A small network was trained on invented records. Each row is its activation on one of them, seen along a few directions.
Here are examples, each followed by its value of one field, G.
The largest differences between rows may come from other fields.
Random noise pushes rows far along 18 fixed directions. That doesn't count. These rows show it; they differ only by the noise:
[93 -31 284 87 295 153 264 -199 130 -238 319 -371 -248 118 -244 102 86 23 -46 164 -380 150 31 -196 213 -2 -135 -30 -115 -319 67 158 65 174 -182 298 -291 202 -239 -476 -273 -40]
[345 -425 278 -519 -239 466 -451 -249 247 315 313 -481 291 -654 -255 -78 -300 135 -73 19 -375 -294 220 -487 351 217 -115 304 48 393 -387 445 73 -152 279 -141 -214 -540 -336 131 -213 -112]
[175 152 435 147 354 -324 67 196 -406 435 585 242 152 363 -180 -318 127 242 -386 489 -512 -368 -330 130 -61 589 -390 -53 -165 -219 -24 29 -9 1 301 -361 532 -140 139 -348 122 162]
[-402 -299 25 -111 272 155 168 224 223 183 304 154 271 -383 -233 -53 185 449 80 46 -34 -24 237 93 260 127 253 -383 175 -213 -555 -178 -426 -50 156 59 254 199 -258 442 -295 -63]
[-265 -273 -181 131 17 362 249 -215 309 245 160 -252 72 -122 162 -173 -90 332 -75 -294 67 -132 459 89 -40 -435 357 575 70 238 415 -142 96 -148 -72 -211 -86 -341 -400 279 -410 -227]
[-24 455 -379 242 165 378 428 -77 -127 212 236 358 -114 -85 104 308 58 111 -417 416 -62 54 175 -23 280 131 -187 -82 -159 -232 4 401 506 -189 92 -221 -12 143 60 67 261 186]
[-5 239 245 454 558 -354 75 -70 -33 -61 1 1 -209 264 112 222 328 -140 -282 364 -571 421 36 -322 178 263 -516 -365 -4 -239 486 89 -88 -178 165 -18 54 187 105 -674 161 68]
[-394 344 -159 -81 170 398 587 299 -147 -85 655 -58 110 -122 36 -222 26 440 -337 122 57 -61 -175 327 129 -390 173 183 -230 -391 118 -154 268 156 37 -247 -68 -93 117 -79 -481 -97]
[-453 -167 150 -396 133 275 109 -112 65 -76 -311 132 -76 -520 185 -265 -181 -174 -246 160 7 -249 1 322 -98 -417 -310 -354 -39 -362 150 -45 -297 -370 -482 384 181 171 117 368 -87 -158]
[-208 291 -299 10 -250 -83 154 3 -219 -190 124 251 111 -9 -113 161 -119 269 340 -238 127 102 25 -261 167 345 391 -622 135 -86 -307 -45 69 167 174 -96 -241 -30 -91 241 189 257]
[63 -185 179 -221 327 459 -150 -213 124 139 -125 -521 16 -147 -140 80 100 -122 46 -96 -301 316 241 150 51 105 165 435 -246 138 -131 -80 -206 -55 29 249 -203 19 -474 -69 -624 -542]
[145 -233 -181 28 89 300 -63 -334 223 528 -310 272 -13 -343 -39 146 -6 -83 107 44 -54 57 697 -166 -11 67 -38 63 159 176 -430 202 -162 -261 -28 164 232 152 -507 574 50 -28]
[301 -3 -104 418 367 -15 240 -29 -37 548 -172 203 -168 679 259 426 -44 -62 -182 154 -272 -486 578 396 -175 400 -173 696 49 489 150 -38 -62 -416 82 -43 203 -161 -355 208 155 94]
[-13 374 -178 -213 173 88 -54 73 351 23 -394 -284 -42 -134 210 161 -180 -214 -97 106 -507 445 195 -60 332 -147 -277 248 285 383 34 -631 -266 -472 258 17 -481 -69 119 150 84 -124]
[528 -27 261 -220 679 805 -222 -226 -503 277 75 -227 -64 -280 264 137 164 -354 213 92 -245 355 241 328 -21 211 -310 815 -380 160 96 225 -148 -8 6 -19 220 -192 150 -154 -417 -345]
[336 -52 361 450 73 75 -467 63 50 620 -363 17 238 537 -143 141 177 202 325 -205 208 -124 87 557 361 90 6 352 249 256 5 21 20 -494 -399 -470 -133 -218 197 -280 254 46]
[273 173 359 -63 105 -331 -66 190 -575 85 79 347 119 476 92 -384 -105 34 593 -47 53 -130 -239 462 -118 247 -38 -5 -78 -127 -368 -297 -255 388 -110 -175 310 23 245 -166 28 71]
[160 307 83 9 154 59 -149 423 -187 249 200 -48 76 10 -436 217 505 69 -266 -22 -173 82 -407 -143 -344 77 -143 128 336 -17 139 -216 -130 -350 210 -110 161 -452 424 -139 132 246]
[484 -165 75 147 -86 -103 -378 216 269 160 -46 -143 9 235 -486 419 414 -146 -189 122 106 27 -303 82 67 425 127 327 -21 235 -261 281 324 -80 170 -25 -96 152 -10 -347 254 -30]
[138 33 -49 -208 -148 -59 58 165 -199 38 90 135 25 338 -72 146 -71 18 52 20 64 -386 -240 366 -136 568 283 139 -199 120 -438 -17 126 128 178 15 23 0 -100 183 92 -60]

[-170 211 -269 -120 -145 381 -122 -208 -471 -311 84 -286 314 -632 -250 -309 -552 12 138 -379 97 337 262 -173 90 -191 207 -220 -102 172 224 -172 -120 262 -28 51 -331 -223 -213 176 -413 164] -> g3
[-654 223 240 -94 174 -275 -432 304 -444 -85 -341 -37 598 -364 -75 -114 -102 139 -120 -253 -108 124 121 -17 212 113 -27 -909 -10 -70 172 -148 -602 -304 208 -94 -59 -299 -154 -274 -498 -77] -> g5
[28 -132 -146 -32 -224 -88 -59 -156 385 108 -44 -162 -2 -178 -488 38 8 -161 -750 366 -113 -104 -42 -197 12 205 99 -3 -377 0 -237 460 474 8 210 250 -124 364 -677 -138 -95 -227] -> g7
[-541 -598 270 -149 341 -88 186 -408 184 -32 501 -180 105 -485 -12 -559 -185 381 38 -34 -560 -92 257 -409 75 195 56 -436 157 -100 359 -314 -532 5 184 59 255 -155 -339 412 -239 -39] -> g2
[113 -73 136 297 70 -235 -111 -238 -291 290 -247 485 60 -1 -31 -308 -118 -115 92 37 176 -143 290 51 -128 -66 -232 -257 -4 -126 135 256 -57 5 -341 -16 392 138 -147 -48 181 239] -> g6
[393 -276 -278 33 -312 -368 -206 -418 -124 -272 -138 183 -258 117 -9 6 -144 -427 394 -220 214 115 -207 -140 -380 600 340 86 -9 447 260 -80 222 334 108 61 62 150 61 326 712 198] -> g5
[784 582 -200 130 -108 337 68 -406 -261 337 -83 113 -404 358 28 107 182 -267 501 -145 -32 554 60 -368 -395 -195 -100 692 61 0 -155 65 393 240 -174 -106 -85 -138 157 -106 265 103] -> g8
[78 -173 125 49 -82 341 123 -336 214 -209 155 -420 -237 -9 -405 -15 -49 100 280 -324 -16 48 -72 -177 -27 -320 139 100 327 -78 351 -174 34 -36 -543 260 -432 -153 41 45 65 219] -> g8
[-60 116 -312 -113 -132 -378 611 130 248 -330 92 -169 -337 518 293 21 -134 -144 -227 -15 -88 -211 90 -10 -463 -290 286 628 -244 126 42 -274 221 443 265 287 -186 76 -573 -110 -448 -298] -> g6
[135 -171 -270 526 -51 -89 223 -166 477 280 241 65 -154 325 -464 531 408 271 -141 56 -49 28 247 -465 126 480 365 -53 171 49 -218 362 388 -45 244 5 -114 194 -513 61 313 193] -> g2
[-252 -617 177 81 -6 -165 -173 -136 157 251 -58 39 93 -179 -23 -126 149 87 -265 -122 42 -451 87 -102 -394 54 39 -93 144 100 414 157 -216 -306 -19 50 483 -275 -196 236 6 -44] -> g4
[335 -231 -40 199 129 -73 -149 -342 17 19 -57 -89 9 -227 -178 -322 -451 -392 -295 344 -122 54 428 70 135 10 -284 252 -375 288 110 203 94 258 -61 179 71 448 -504 -109 -129 47] -> g3
[519 -182 -108 345 179 -67 -204 230 -216 -326 45 65 17 -223 -183 354 -2 -339 103 -31 448 44 349 -72 106 -168 -200 279 104 319 299 415 56 267 -67 137 27 70 70 -370 37 542] -> g2
[144 417 -143 256 -312 -354 219 -57 -94 61 -205 195 -165 879 -123 76 -352 -9 -11 99 -121 -348 -167 294 -49 449 46 -132 -25 94 -246 -249 207 -38 -141 46 -269 177 -102 118 531 243] -> g6
[336 108 18 168 -364 290 10 -231 42 320 244 -139 62 -71 -564 85 -372 286 -107 -41 -182 -463 412 -620 118 -226 -263 -45 359 83 -202 410 184 -188 -263 33 -303 -454 -390 94 60 605] -> g9
[79 276 189 -499 -81 207 163 254 580 -278 -179 -427 -259 109 -12 183 -369 -184 -330 539 -493 -184 -339 248 548 -264 -605 32 123 -99 -499 -339 -70 -360 -232 431 -667 299 371 -4 186 -43] -> g9
[297 83 89 -294 -292 -291 -436 113 -30 44 -192 190 147 -30 839 -18 -3 -141 414 5 77 230 -38 -316 254 39 -187 132 -88 228 -344 324 163 216 511 -610 96 -218 400 -306 143 -312] -> g1
[-25 22 109 -216 -223 -295 -82 31 205 63 119 -199 121 -21 -334 -492 -105 -38 -498 297 -148 -63 -389 32 -9 -33 51 58 -378 -118 -223 -19 293 234 179 3 -62 228 -296 -282 -222 -300] -> g4
[-287 -15 74 -167 161 -59 178 406 22 -318 38 -218 81 337 309 273 -184 126 10 24 -166 -298 4 473 283 315 85 -32 -103 156 -196 -306 -339 -43 212 99 -218 -2 3 41 -272 -188] -> g3
[-174 369 -477 342 -22 -494 98 204 -1 -309 -386 51 -109 219 52 266 26 -410 -665 114 124 233 7 49 -170 -41 55 -25 -282 177 546 -25 315 -10 271 104 -192 317 -220 -369 29 -17] -> g5
[291 144 -4 249 383 107 215 54 -573 -430 694 25 -81 104 -212 -55 127 12 384 21 242 350 -305 301 189 311 184 103 -273 -205 208 -4 212 682 -63 -91 -23 257 391 -377 21 298] -> g7
[191 -366 305 92 185 302 56 -203 199 -34 -8 62 -232 -156 -187 145 128 -146 -74 324 146 -200 68 142 233 -138 -324 -124 -95 -405 -114 640 145 -48 -593 386 69 452 -4 -199 90 69] -> g7
[146 -259 494 -448 346 252 -10 -63 -419 -314 468 -147 48 -236 336 -476 -419 -48 297 191 -195 -201 -223 432 304 134 -361 155 -280 -80 147 -103 -258 335 -145 -58 144 -42 513 -82 -143 -28] -> g1
[210 -42 278 202 42 -216 -354 -21 158 604 -234 306 67 -9 -47 4 713 -2 36 96 -13 426 144 -570 -219 -187 -197 -175 22 -371 -462 536 -15 18 133 -180 559 134 -197 -455 -160 -273] -> g1
[281 -275 -164 -870 53 500 -11 -113 239 -112 338 -154 -267 -677 429 90 173 -264 310 137 -219 318 -243 -287 -123 211 23 571 10 207 -432 -120 -57 174 533 75 171 -100 433 653 108 -365] -> g4
[-199 346 -110 -494 9 251 488 286 135 -356 -296 4 -333 159 460 233 -212 -169 28 160 -42 -258 -71 412 -45 -511 -235 170 40 -218 -337 -342 -197 -150 -309 464 -268 146 240 275 -130 -153] -> g8
[103 186 -34 -293 38 321 -161 257 -152 234 -389 146 57 -296 5 279 -168 -230 -174 137 -74 -270 229 109 -122 -134 -500 -46 213 125 -374 4 -414 -483 -95 308 142 -162 137 433 31 199] -> g9

Which value of G does each new row have?
[6 642 -22 282 24 -390 104 416 -498 -303 -177 101 32 365 17 89 -309 -193 -402 99 134 -331 -32 208 -1 -405 -444 -84 -63 -37 549 52 131 -72 -212 4 -267 -187 172 -645 -44 471] -> g4
[-14 -112 181 -138 364 187 48 292 -121 -301 -157 -7 -220 -77 -409 309 111 -402 -457 413 -13 -281 -381 581 -180 150 -393 -258 -108 -281 -6 -24 -321 -261 -403 767 185 485 295 92 120 187] -> g9
[-106 214 95 -181 -87 213 78 -59 -534 28 -55 227 149 46 438 163 -209 207 486 -258 79 -207 374 -114 86 99 40 -344 -126 -174 -404 411 -107 143 -17 -101 -4 -339 -203 -2 -355 -70] -> g8
[213 -337 -13 58 218 -159 -13 -201 -218 225 -105 537 -35 -220 185 -270 -161 -321 29 268 86 -143 453 86 -241 123 -268 -19 -216 26 -149 277 -186 244 -14 167 704 393 -272 290 52 79] -> g1
[-246 -342 55 102 366 313 -45 26 -292 -199 534 1 152 -574 -87 296 299 264 146 -119 -3 141 130 -363 113 425 30 -620 162 -128 189 272 -387 6 228 12 339 -212 222 207 -68 281] -> g9
[-134 587 -124 -94 -316 111 45 12 -504 171 -74 -36 154 218 -633 -77 -131 84 -423 -136 -27 -184 -292 32 -413 138 265 -219 -312 -228 -100 28 277 -35 -55 111 -219 -213 -395 -67 -236 41] -> g1
[329 -47 0 124 -35 -6 -170 -210 -146 28 44 36 64 103 314 362 -188 109 720 -227 -167 170 610 -514 345 488 -1 -126 157 348 -457 279 -182 224 313 -188 -109 -198 -238 49 30 140] -> g3
[165 307 -215 193 -362 -631 -102 37 47 419 -333 330 82 461 50 -303 -352 -70 -271 100 -103 -310 -90 61 -197 91 -146 210 222 445 172 -419 174 -276 192 -360 54 -189 65 195 664 270] -> g2
[95 -516 394 -133 -128 -347 -351 -343 318 -38 -80 -192 -35 -38 -220 -506 -128 -104 215 -33 -159 -46 -354 -44 -28 142 -3 -98 169 98 179 -299 -158 0 -192 72 31 73 123 81 368 -33] -> g4
